Each row below holds a small network's activations on one input, seen along a few directions.
In each table, some parts of the input vary, and every possible input appears once, in random order.
Descriptions start from the smaller parts, as in this example, which fits no table here: one of 5 places around a ring, together with either a single point or (one of 2 separate values, together with one of 4 places along a line) or one of 11 places along a line.
Shared parts are said once, and a part with two or three values counts as separate values.

A family of inputs:
row 1: [1 13 2 2 -31 -34 -13 36 -4 7 -18 5 -2]
row 2: [-12 -53 -12 4 -7 49 13 -28 -8 1 8 -3 6]
row 3: [-7 19 21 -28 -6 -25 -16 19 19 20 -8 -17 -6]
row 4: [-16 13 18 16 -37 -15 16 10 20 8 -15 22 -25]
row 5: [-7 36 20 1 -11 -21 24 -9 6 18 14 10 -33]
row 6: [28 -46 -23 20 22 23 -17 -10 -2 -10 8 14 12]
row 7: [-14 -23 -28 0 23 46 -5 -31 -10 -15 -21 26 8]
row 8: [-17 44 8 7 -5 -31 6 1 11 22 20 -13 -9]
row 9: [-16 -27 -28 -11 7 45 10 -35 8 -17 -3 26 14]
row 10: [12 41 29 -14 6 -43 12 4 3 11 -3 -19 25]
row 11: [24 43 4 5 -4 -21 8 9 -12 15 3 1 -33]
row 12: [5 -46 -7 -8 24 21 -22 10 8 -4 28 5 45]
row 13: [-4 37 14 -16 2 -34 0 16 3 35 11 -10 4]
row 14: [26 39 19 -11 -2 -50 9 4 -16 -7 -3 -15 9]
row 15: [21 23 9 -6 -12 -13 -7 11 5 2 -18 -6 -44]
row 16: [-9 21 21 26 -22 -8 1 19 1 4 -25 24 -30]
row 17: [2 -59 -30 -11 12 25 -3 14 -32 -11 5 -25 22]
row 18: [17 49 40 14 6 -20 20 -15 -12 -10 -10 2 -18]
row 19: [41 47 19 8 -1 -29 20 -5 -11 -8 -11 -8 -12]
row 20: [-21 25 14 -4 -13 -23 -8 3 28 7 1 -21 -20]
row 21: [9 41 37 4 -8 -28 36 -23 7 -4 0 1 -13]
row 22: [-13 -26 -32 -34 28 32 -4 7 1 -14 2 3 43]
row 23: [-7 -38 -13 14 10 28 -20 -13 17 -16 38 4 34]
row 24: [16 -53 -21 -2 22 8 -24 10 -9 -21 23 7 30]
row 25: [10 34 5 -12 -6 -42 -3 16 -17 17 11 -5 -12]
row 26: [2 -49 -2 13 6 32 -6 -29 15 -9 24 28 14]
row 27: [-3 24 30 1 -4 -6 -6 2 4 -1 -16 4 -50]
row 28: [1 44 24 10 3 -14 9 0 -13 13 5 11 -39]
row 29: [5 -44 -1 26 21 34 -21 -25 -3 -7 8 28 8]
row 30: [-13 16 12 -2 -24 -27 -10 36 14 23 -17 1 13]
row 31: [-10 16 27 -9 -18 -14 10 -7 23 4 -6 3 -45]
row 32: [7 16 11 -24 -13 -33 -19 18 -1 3 -9 -13 -22]
row 33: [-25 -16 -39 -11 13 41 -2 -18 10 -25 13 1 32]
row 34: [15 20 0 20 -29 -14 0 28 2 6 -26 12 -24]
row 35: [-10 -52 -16 -17 13 37 0 15 -15 5 11 -27 37]
row 36: [-2 -33 -46 -28 26 20 -7 7 -15 -30 -3 4 28]
row 37: [10 -25 -48 -6 25 35 -1 -15 -8 -18 -20 12 12]
row 38: [-27 22 6 21 -31 -24 -3 20 24 10 -8 -2 -1]
row 39: [13 -52 -32 10 10 40 3 -7 -25 0 -10 -18 5]
row 40: [-1 48 23 10 -1 -39 19 -13 12 -2 5 -23 11]
row 41: [-9 -49 -12 16 7 51 -1 -24 -26 4 -10 -3 1]
row 42: [-22 -42 -22 5 -2 46 1 -10 -5 -8 23 -27 25]
Q: Changing only one part turns row 31 into row 32. The same change can be made to row 5. Which row results?
A: row 25
Q: Changing only one part turns row 33 into row 9. The same change can be made to row 23. Which row results?
A: row 26
Q: What is each input in this table made of?
A: one of 6 places around a ring, together with either one of 3 separate values or one of 4 places along a line
Q: Which other rows does row 39 become when the choice among 3 separate values takes its other values? List them by row number.
A: row 6, row 37
Q: Which other rows does row 34 become when the place on the ring of 6 takes its other values? List them by row number.
A: row 1, row 4, row 16, row 30, row 38

A family of inputs:
row 43: [12 14 15 1 12 -13 0 -15 12 -10 10 -3 10]
row 44: [-30 8 17 4 -14 10 12 -10 14 9 -4 -2 -10]
row 45: [-2 10 -12 -23 5 -13 -15 28 -5 9 -9 -6 4]
row 46: [-9 2 0 20 -19 -7 -10 17 9 5 5 10 -8]
row 47: [15 0 1 6 -5 2 5 -5 -12 5 -7 -2 -33]
row 48: [13 10 -11 -16 8 -10 -1 15 -20 4 -1 -27 0]
row 49: [-9 -37 -37 -16 21 29 -12 0 -11 -7 10 -11 34]
row 50: [17 -1 7 11 -1 -6 -4 4 -15 2 4 -3 -23]
row 51: [8 -4 8 -3 -4 -12 -22 21 4 5 -15 6 -4]
row 52: [5 18 5 11 5 8 22 -25 -15 -8 -17 10 -11]
row 53: [1 27 -5 -22 21 -16 4 -7 4 -6 16 -17 18]
row 54: [-19 2 20 12 -10 -3 -2 0 14 16 22 2 -2]
row 55: [-18 0 14 -13 -9 -13 6 6 13 11 13 -12 17]
row 56: [-9 6 3 -4 -9 6 -2 7 3 1 -30 14 -29]
row 57: [3 -3 2 -19 -7 -15 -11 24 1 2 -11 5 -1]
row 58: [25 10 10 11 13 -11 6 -6 -12 -5 -3 1 15]
row 59: [20 13 8 17 12 -5 8 -12 -17 -2 7 14 -1]
row 60: [6 18 13 8 10 -8 2 -21 8 -8 21 10 -6]
row 61: [-13 -38 -21 2 7 53 1 -22 -3 -16 -6 10 6]
row 62: [19 10 4 -6 9 -13 16 -3 -15 -7 0 -1 17]
row 63: [-3 -42 -25 6 9 44 -2 -17 0 -6 6 13 6]
row 64: [-13 12 -18 -8 -10 -15 -8 27 3 6 -2 -14 14]
row 65: [-20 8 -3 13 -24 5 6 5 12 -1 -22 6 -17]
row 66: [-7 22 11 0 4 6 15 -32 10 -15 -4 5 -16]
row 67: [-3 -49 -24 -12 12 28 -6 -4 -6 -14 8 -1 31]
row 68: [-3 -2 2 12 -19 -13 -14 20 13 2 -7 -2 7]
row 69: [4 19 7 3 6 -1 10 -30 11 -6 10 10 -14]
row 70: [-23 10 0 -17 1 -12 -1 11 7 18 14 -23 22]
row 71: [-22 3 14 7 -15 4 7 -7 17 18 11 2 -9]
row 72: [-7 -1 -4 -5 -21 -17 -3 22 9 -1 -4 -3 10]
row 73: [19 -2 4 -12 -3 -13 4 12 -14 -3 -3 -17 -4]
row 74: [14 23 -10 -11 20 -11 11 2 -21 0 2 -12 22]
row 75: [-11 4 -6 16 -24 -1 1 9 14 8 -6 11 -16]
row 76: [3 -51 -18 5 16 30 -15 -5 -2 -13 4 0 29]
row 77: [7 16 8 -17 10 -17 10 -10 10 -13 13 -6 14]
row 78: [23 -4 10 5 -1 -11 -7 9 -10 0 -7 -16 -7]
row 79: [17 15 2 13 7 1 17 -22 -14 0 -4 15 -9]
row 80: [0 2 -1 -1 -8 0 -8 10 4 11 -15 19 -28]
row 81: [-2 -47 -20 12 15 35 -10 -9 -4 -9 15 12 14]
row 82: [1 0 5 4 -5 -6 -18 18 1 8 -4 18 -19]
row 83: [-14 -2 22 4 -8 -9 -5 3 16 13 10 -10 14]
row 84: [5 4 4 3 -6 8 11 -7 -14 -4 -21 -7 -34]
Q: Changing only one part turns row 75 into row 64. The same change can be made to row 79. Which row results?
A: row 74
Q: What is each input in this table made of?
A: one of 6 places along a line, together with either a single point or one of 6 places around a ring
Q: Which other rows does row 84 become when the place on the ring of 6 takes its other values? List them by row number.
A: row 44, row 52, row 56, row 65, row 66
Q: Which other rows agree with row 57 in the place on the line of 6? List them by row number.
A: row 55, row 62, row 67, row 72, row 73, row 77
Q: Which other rows does row 76 become when the place on the line of 6 takes its other values? List them by row number.
A: row 49, row 61, row 63, row 67, row 81

A family of inputs:
row 85: [-4 25 25 -16 -22 -37 1 26 15 5 -9 -22 22]
row 86: [-14 50 15 4 -10 -32 12 8 14 18 27 -14 17]
row 87: [16 28 1 -23 -5 -42 -17 53 -10 19 -10 -17 -15]
row 88: [4 -23 -21 -12 13 13 0 -11 -8 -6 11 -34 18]
row 89: [11 -27 -5 6 24 6 -23 -2 -10 -5 15 -3 37]
row 90: [14 -20 -26 -6 15 1 -13 0 1 -28 14 8 31]
row 91: [30 38 18 27 -9 -11 24 -26 -24 -8 -28 18 -45]
row 92: [-8 -33 -15 8 -6 37 1 -12 4 -1 0 -15 -11]
row 93: [10 37 32 -18 21 -23 10 -21 15 -2 20 -3 -9]
row 94: [1 14 2 -5 -29 -29 -26 47 -3 24 -24 3 -46]
row 95: [-21 8 27 6 -37 -27 1 21 24 7 -25 -2 -12]
row 96: [-15 -10 -22 -24 20 17 6 -6 -17 -13 0 -16 22]
row 97: [-6 26 32 0 -3 -8 2 -31 21 2 7 18 -40]
row 98: [46 50 17 11 18 -26 33 -16 -30 -10 -14 -4 -15]
row 99: [-29 -18 -15 -5 1 42 5 -8 -7 -8 -11 3 -7]
row 100: [-1 -11 -30 -22 21 11 0 -8 -2 -5 -5 6 33]
row 101: [1 -38 1 27 8 30 -19 -1 2 1 1 15 6]
row 102: [10 -36 -7 -9 12 6 1 -3 -20 2 24 -9 28]
row 103: [-1 -46 0 12 -6 31 4 -3 -8 8 12 10 -1]
row 104: [-32 36 15 25 -27 -22 10 0 23 22 11 8 -16]
row 105: [-14 -18 -25 -2 2 37 0 -9 8 0 -17 25 3]
row 106: [3 -31 -20 15 -2 25 -11 1 12 -23 1 26 0]
Q: Changing only one part turns row 86 into row 104. The same change can be made to row 90. Which row results?
A: row 106
Q: What is each input in this table made of?
A: one of 2 separate values, together with either one of 5 places along a line or one of 6 places around a ring
Q: Which other rows does row 92 become when the choice among 2 separate values takes its other values? List them by row number.
A: row 88

A family of inputs:
row 107: [-4 -15 -1 9 3 28 10 -35 14 -7 10 18 -8]
row 108: [0 35 14 -12 -7 -37 9 19 3 2 8 -11 11]
row 109: [-6 4 -12 -21 27 11 9 -18 -12 -9 7 -10 30]
row 110: [17 27 12 -25 0 -35 -6 25 -2 4 -12 -14 1]
row 111: [-31 -58 -23 -24 -18 9 -34 54 5 25 11 -28 28]
row 112: [12 -16 -1 -2 27 -2 -12 -5 -5 -13 24 -7 30]
row 113: [-4 34 21 -1 -8 -35 7 13 14 13 6 -23 16]
row 114: [-1 30 9 12 -15 -18 -2 4 3 15 -10 13 -42]
row 115: [17 -7 -26 -14 19 6 4 -8 -22 -20 1 -19 23]
row 116: [9 37 1 -14 2 -35 -6 25 2 12 5 -12 1]
row 117: [-47 -52 -29 10 -36 33 -33 36 31 5 -22 23 1]
row 118: [7 -20 9 21 8 25 -8 -20 1 -10 12 18 -11]
row 119: [7 20 22 3 -16 -18 0 5 0 6 -28 11 -44]
row 120: [-8 27 24 14 -25 -18 13 0 4 5 -5 12 -33]
row 121: [10 -16 -15 12 6 33 14 -21 -15 -16 -12 1 -22]
row 122: [-13 -4 -2 3 13 38 18 -32 -4 -5 -6 13 -13]
row 123: [26 -17 -16 -1 22 1 -1 0 -24 -8 4 -1 36]
row 124: [-12 27 29 24 -28 -16 9 -7 14 15 -7 2 -26]
row 125: [2 -10 -10 -15 20 2 4 -20 7 -10 23 -6 32]
row 126: [19 -25 -6 22 6 28 6 -14 -16 -4 -9 21 -9]
Q: Changing only one part turns row 117 into row 111. The same change can be made to row 107. Which row results?
A: row 125
Q: What is each input in this table made of?
A: one of 2 separate values, together with either a single point or one of 4 places along a line or one of 5 places around a ring
Q: Start at row 113 and move only the place on the line of 4, one step at a time. The first step leads to row 108. Which rows follow, in order?
A: row 116, row 110
